A small network was shown many inputs. Here are its activations along a few directions, one row for each input.
In each table, some parts of the input vary, and every possible input appears once, in random order.
Descriptions start from the smaller parts, as in this example, which fits no table here: one of 2 separate values, together with either a single point or one of 11 places along a line or (one of 4 places along a line, together with one of 5 places around a ring).
Shared parts are said once, and a part with two or three values counts as separate values.
(in the rows, 128 means zero)

Other details of the inputs vary at random and push rows far along three fixed directions, the same in every table; ignore that.

Table:
row 1: [211 217 190  53 110 125 146 135 105 184 102  60 107]
row 2: [127 113 116 144 156 122 139 138 163 124 112 118 107]
row 3: [108 138  85 124  86 151  99 117 108  85 162 161 135]
row 4: [123 101 144 103 160 139 160 132 131 130 143 111 104]
row 5: [121  98 188  92 162 152 163 148  97 146 178 122 132]
row 6: [ 95 134  70 131 102 132  98 104  93  89 144 134 166]
row 7: [119 131 149 111 180 135 153 142 116 127 162 127 115]
row 8: [110 117 190  62 174 167 192 143  73 132 199 116 117]
row 9: [ 94 115 146 133 162 137 123 156 116 147 127 109 145]
row 10: [221 205 152  69  43  98  72 111  73 125 110  99 136]
row 11: [120 127 130 122 159 110 155 134 144 152 126 145 118]
row 12: [139  96 106 129  93 134 110  95  93 102 157 156 184]
row 13: [219 218 163 154  94  97  90 140 150 162  33  63 109]
row 14: [128 111 157 127 170 126 132 151 126 141 148 133 133]
row 15: [129 111  97 130  87 119  91 120 110  99 171 155 162]
row 16: [111 113 170  73 153 142 194 135 102 157 163 134 120]
row 17: [105 114 112 126  62 118  88 114 117  96 151 166 132]
row 18: [114 122 163  96 173 151 167 135 104 134 181 114 110]
row 19: [119 130 116 147 148 109 148 133 163 153 114 138 116]
row 20: [135  95  85 111  90 134 129  86 104  84 141 146 158]
row 21: [112 119 179  78 172 161 183 139  88 131 190 116 115]
row 22: [121  99 166 129 149 121 142 126 123 150 136 129 107]
row 23: [136 101  99 131  91 125  96  98 105 105 166 151 170]
row 24: [114 118 104 129  76 133  84 125 121  94 164 159 158]
row 25: [ 91 112 143 148 148 118 121 138 124 149  98 118 123]
row 26: [225 192 161  71  37 118  93  93  61 129 103  92 151]
row 27: [125 121  98 177 146 117 132 139 183 118  86 116 112]
row 28: [119  96 181 113 148 131 158 129 108 147 144 131 112]
row 29: [125 121 126 183 149 120 119 152 165 136 113 125 135]
row 30: [115 138  97 187 138 113 125 124 199 146  71 145 122]
row 31: [119 134 132 140 169 133 145 140 138 127 147 121 113]
row 32: [ 95 112  71 107  88 128 103 112 100  86 134 129 153]
row 33: [107 113 106 130  61 128  85 118 110 101 143 174 125]
row 34: [123 121  97 184 146 126 116 128 199 117  69 124 113]
row 35: [118 137  86 198 137 122 119 124 196 151  57 153 117]
row 36: [113 142 116 175 159 138 123 132 170 121 108 127 119]
row 37: [125 121  88 193 145 135 111 130 195 123  57 133 108]
row 38: [107 133  77 119  67 109 122 119 124 105 157 162 142]
row 39: [221 210 183 118 103 103  98 140 129 168  61  64 104]
row 40: [121  98 159  88 159 149 175 134 117 128 149 113 110]
row 41: [125 114  85 111  80 119 134  84 109 113 149 165 160]
row 42: [ 86 131 119 128 152 122 146 140 133 158 105 120 130]
row 43: [116 141 117 168 159 130 139 143 155 121 125 119 117]
row 44: [126 120 115 200 147 138  97 143 177 140  83 142 131]
row 45: [128 111 129 120 167 123 146 139 144 123 123 124 109]
Each input here is: one of 5 separate values, together with either a single point or one of 8 places along a line.
Question: Changing only the choice among 5 separate values turns row 25 into row 42. The same change can be made to row 33. Which row results?
Answer: row 35
Question: Changing only the choice among 5 separate values turns row 21 into row 41. The same change can be made to row 7. Which row results?
Answer: row 11
Question: Which other rows does row 1 become when the choice among 5 separate values takes its other values? List them by row number.
Answer: row 4, row 18, row 22, row 23
Question: Which other rows does row 17 become when the choice among 5 separate values takes its other values? List them by row number.
Answer: row 24, row 30, row 34, row 36

Table:
row 46: [141 135 138 138 140 129 127 131 133 134 125 120 125]
row 47: [141 133 117 128 108 120 117 111 116 125 134 132 145]
row 48: [127 139 139 135 128 125 127 136 137 142 118 123 120]
row 49: [ 93 102  97 121 111 124 121 124 130 107 150 151 129]
row 50: [141 136 106 122 111 122 125 111 116 119 130 129 140]
row 51: [135 129 130 121 138 130 142 118 135 138 111 116 128]
row 52: [102 103 119 133 150 139 142 131 141 118 144 142 116]
row 53: [140 136 106 119 110 125 126 107 116 123 126 132 142]
row 54: [144 124 143 134 137 129 126 132 130 130 115 122 123]
row 55: [142 132 119 130 107 118 113 115 119 118 136 128 144]
row 56: [127 135 142 136 127 124 125 133 135 142 117 122 118]
row 57: [ 91 112 122 134 147 122 136 141 139 127 143 151 118]
row 58: [141 134 136 135 139 123 132 136 136 137 125 118 134]
row 59: [128 138 133 134 144 142 120 136 130 129 117 112 129]
row 60: [139 132 107 117 108 126 127 105 117 122 123 130 140]
row 61: [144 124 121 126 105 121 116 111 113 122 126 133 143]
row 62: [140 122 143 127 136 126 134 122 126 143 109 126 131]
row 63: [138 137 139 136 137 133 123 132 139 136 125 123 123]
row 64: [131 142 113 127  97 123 114 128 126 124 130 136 139]
row 65: [143 137 134 136 140 131 130 138 137 134 126 122 130]
row 66: [142 135 108 124 110 120 121 116 119 112 132 126 138]
row 67: [104  98 120 135 150 127 148 129 135 119 144 136 123]
row 68: [130 137 131 127 130 135 137 132 143 130 114 117 117]
row 69: [ 92 100 123 135 156 138 143 125 121 131 136 137 140]
row 70: [132 143 128 132 133 133 138 134 137 133 117 121 116]
row 71: [138 134 142 137 136 133 121 129 137 135 124 122 120]
row 72: [140 133 117 124 107 123 118 106 116 129 130 135 147]
row 73: [132 136 142 139 129 130 128 131 135 139 120 124 119]
row 74: [ 82 106 124 138 146 136 135 141 129 125 137 136 127]
row 75: [143 138 106 125 111 127 119 117 120 110 133 129 133]
row 76: [130 127 142 130 129 120 119 141 134 139 110 125 118]
row 77: [126 148 198  34 136 143 166 164  74 135 197 105 105]
row 78: [103 106 118 135 151 138 142 133 139 120 147 144 117]
row 79: [ 91 104 117 131 144 126 138 140 140 126 139 143 113]
row 80: [141 133 107 120 109 123 125 109 118 117 127 127 139]
row 81: [102  97 112 134 107 131 123 120 121 108 151 160 134]
row 82: [131 147 135 133 135 130 135 134 138 132 119 127 120]
row 83: [129 141 133 132 132 122 123 147 141 144 121 125 124]
row 84: [132 140 139 138 130 131 130 134 137 139 121 124 122]
row 85: [126 146 134 130 133 123 132 136 137 135 116 126 119]
row 86: [ 99 108 125 141 142 136 144 140 141 129 147 150 127]
row 87: [136 134 130 125 137 137 130 130 144 127 118 115 117]
row 88: [140 134 128 130 141 132 135 130 135 126 119 115 118]
row 89: [131 139 129 130 131 134 138 133 139 131 115 119 115]
row 90: [122 141 134 135 137 140 127 138 129 132 113 113 128]
row 91: [140 131 130 127 139 133 134 129 139 125 118 112 120]
row 92: [142 140 113 127 106 132 110 124 128 118 137 136 142]
row 93: [139 129 141 136 138 123 131 122 127 143 121 120 128]
row 94: [137 129 141 132 137 126 133 118 127 147 117 123 130]
row 95: [130 133 135 135 145 130 126 134 125 130 117 106 136]
row 96: [139 135 134 130 139 128 138 127 132 148 119 125 137]
row 97: [108  88 135 139 147 124 139 131 130 123 140 143 128]
row 98: [132 135 111 126 114 129 114 114 107 118 125 121 152]
row 99: [142 142 112 126 113 124 116 117 121 109 134 134 137]
row 100: [127 141 126 127 135 122 127 141 138 137 116 121 114]
row 101: [134 137 111 129 115 134 108 121 112 109 129 120 146]
row 102: [141 131 141 139 138 128 125 128 131 134 124 120 122]
row 103: [130 142 106 122 100 123 118 122 123 118 126 132 129]
row 104: [142 129 121 127 103 130 106 119 122 114 129 135 135]
row 105: [117 148 170  22  91 147 150 155  64 121 198 115 105]
row 106: [106 102 124 139 150 128 147 131 133 133 148 146 136]
row 107: [141 126 144 132 135 133 122 133 135 131 115 125 121]
row 108: [139 123 142 129 135 127 134 121 126 144 111 124 131]
row 109: [ 92 105 127 139 143 123 130 141 138 134 146 148 120]
row 110: [102 110 124 137 153 135 139 133 140 119 148 150 121]
row 111: [132 130 119 124  97 117 102 127 121 122 124 135 132]
row 112: [145 122 122 125 105 120 116 111 113 121 124 134 143]
row 113: [138 129 132 126 138 125 136 128 139 127 117 109 125]
row 114: [130 128 144 132 126 124 126 137 133 138 109 125 118]
row 115: [106 107 102 129 123 122 133 111 117 109 156 159 144]
row 116: [140 130 108 118 107 124 124 108 121 116 126 124 140]
row 117: [142 123 144 135 135 122 128 130 130 133 117 117 127]
row 118: [127 135 140 134 130 120 118 137 136 143 119 123 117]
row 119: [125 135 130 125 128 129 134 134 142 133 111 115 115]
row 120: [140 128 143 138 137 121 127 126 131 136 123 116 127]
row 121: [120 140 109 124 106 125 100 130 116 118 123 123 141]
row 122: [136 139 134 126 143 125 140 121 130 141 116 126 131]
row 123: [111  92 111 134 117 129 121 118 118 103 155 156 137]
row 124: [129 129 143 133 125 125 126 137 133 139 111 124 118]
row 125: [135 129 144 134 128 131 129 135 134 134 111 126 120]
Question: What do these inputs look like to the network?
Answer: one of 8 places along a line, together with either a single point or one of 9 places along a line
Question: Changing only the place on the line of 8 turns row 84 into row 63. The same change can be made to row 125. Which row results?
Answer: row 107
Question: Changing only the place on the line of 8 turns row 47 into row 46. The same change can be made to row 115. Which row results?
Answer: row 99
Question: Which other rows agree with row 83 in the place on the line of 8? List them by row number.
Answer: row 49, row 57, row 76, row 79, row 100, row 109, row 111, row 118, row 121

Table:
row 126: [171 142  89 195 114 102  89 101 178 130  50 128 140]
row 127: [ 76  90  84 123  88 127 113 113 110  86 190 184 144]
row 128: [122 128 155 127 150 132 144 150 138 143 131 123 107]
row 129: [174 166 125  78  79 132 113 104  83 113 138 105 145]
row 130: [132 124 153 124 160 136 148 142 134 142 134 121 115]
row 131: [169 162 133  79  66 117 110 112  84 126 134 114 144]
row 132: [ 89  74  87 121  88 127 120 106 110  85 190 185 147]
row 133: [122 118 157 119 153 123 150 137 130 155 121 124 118]
row 134: [129 120 150 122 166 130 157 130 125 150 127 114 128]
row 135: [ 71  88  73 119  92 135 115 117 108  80 184 174 149]
row 136: [170 174 124  81  75 130 105 121  89 108 142 107 140]
row 137: [118 127 155 122 149 128 141 152 138 143 126 126 103]
row 138: [ 74  87  83 122  86 125 114 114 110  86 188 182 142]
row 139: [153 175 128  80  56 126  96 134  95 118 133 113 128]
row 140: [129 124 151 124 164 138 154 132 126 144 127 118 118]
row 141: [128 123 157 125 157 137 152 133 131 145 127 122 115]
row 142: [130 119 150 123 166 131 158 131 124 148 126 112 129]
row 143: [128 122 150 123 166 141 156 131 128 137 124 111 121]
row 144: [110 131 152 125 144 136 139 158 142 146 124 121 105]
row 145: [110 131 153 121 147 127 138 153 140 145 125 122 102]
row 146: [173 144  91 199 120 103 100  88 167 140  51 127 158]
row 147: [110 134 145 124 155 142 141 156 139 137 124 112 112]
row 148: [ 28  43  97 162 183 137 161 137 149 106 181 182 123]
row 149: [116 136 148 126 158 134 142 150 136 143 130 119 110]
row 150: [123 131 148 124 161 135 147 146 134 139 133 115 112]
row 151: [123 131 157 128 152 134 144 148 137 142 133 125 109]
row 152: [171 143  87 199 118 108  99  89 170 132  48 123 147]
row 153: [129 121 148 122 166 139 157 130 127 139 126 111 120]
row 154: [123 131 149 126 161 138 147 148 135 134 130 114 114]
row 155: [ 91  76  79 119 100 130 122 102 106  81 192 177 153]
row 156: [ 90  76  81 120 100 133 122 104 106  76 190 176 155]
row 157: [115 135 147 124 160 137 143 150 136 135 129 111 113]
row 158: [106 130 152 121 143 132 135 159 142 147 120 123 101]
row 159: [ 86  54  37 237 151 105 117  76 177 107 100 194 172]
row 160: [128 120 152 122 165 133 157 132 124 145 126 113 130]
row 161: [177 144  81 197 127 110  97  95 173 123  56 116 151]
row 162: [127 119 157 123 149 129 146 146 137 143 129 122 106]
row 163: [122 119 155 120 153 131 149 137 132 147 120 123 109]
row 164: [132 123 160 125 153 135 146 142 138 143 135 124 112]
row 165: [111 134 144 123 155 140 141 154 138 142 126 113 110]
row 166: [165 172 131  83  62 121 101 126  92 115 138 115 130]
row 167: [157 180 124  81  67 133  97 131  93 116 138 112 136]
row 168: [169 164 131  79  66 125 109 111  86 118 133 112 135]
row 169: [160 157  76 198 123 108  90 102 175 126  54 115 145]
row 170: [111 131 152 125 147 127 141 153 139 144 126 119 102]
row 171: [124 132 150 127 159 135 145 148 134 141 132 122 112]
row 172: [172 162 135  80  68 121 111 109  85 126 137 115 149]
row 173: [176 147 164 104  74 127  72 122  66 122 144 110 163]
row 174: [156 157  85 201 110 111  84 111 180 131  50 126 141]
Question: What do these inputs look like to the network?
Answer: either a single point or (one of 6 places along a line, together with one of 8 places along a line)
Question: Which other rows does row 155 become when the place on the line of 8 takes its other values? List them by row number.
Answer: row 126, row 130, row 132, row 156, row 161, row 162, row 164
Question: Which other rows does row 157 become when the place on the line of 6 takes its other values? List them by row number.
Answer: row 143, row 147, row 154, row 156, row 160
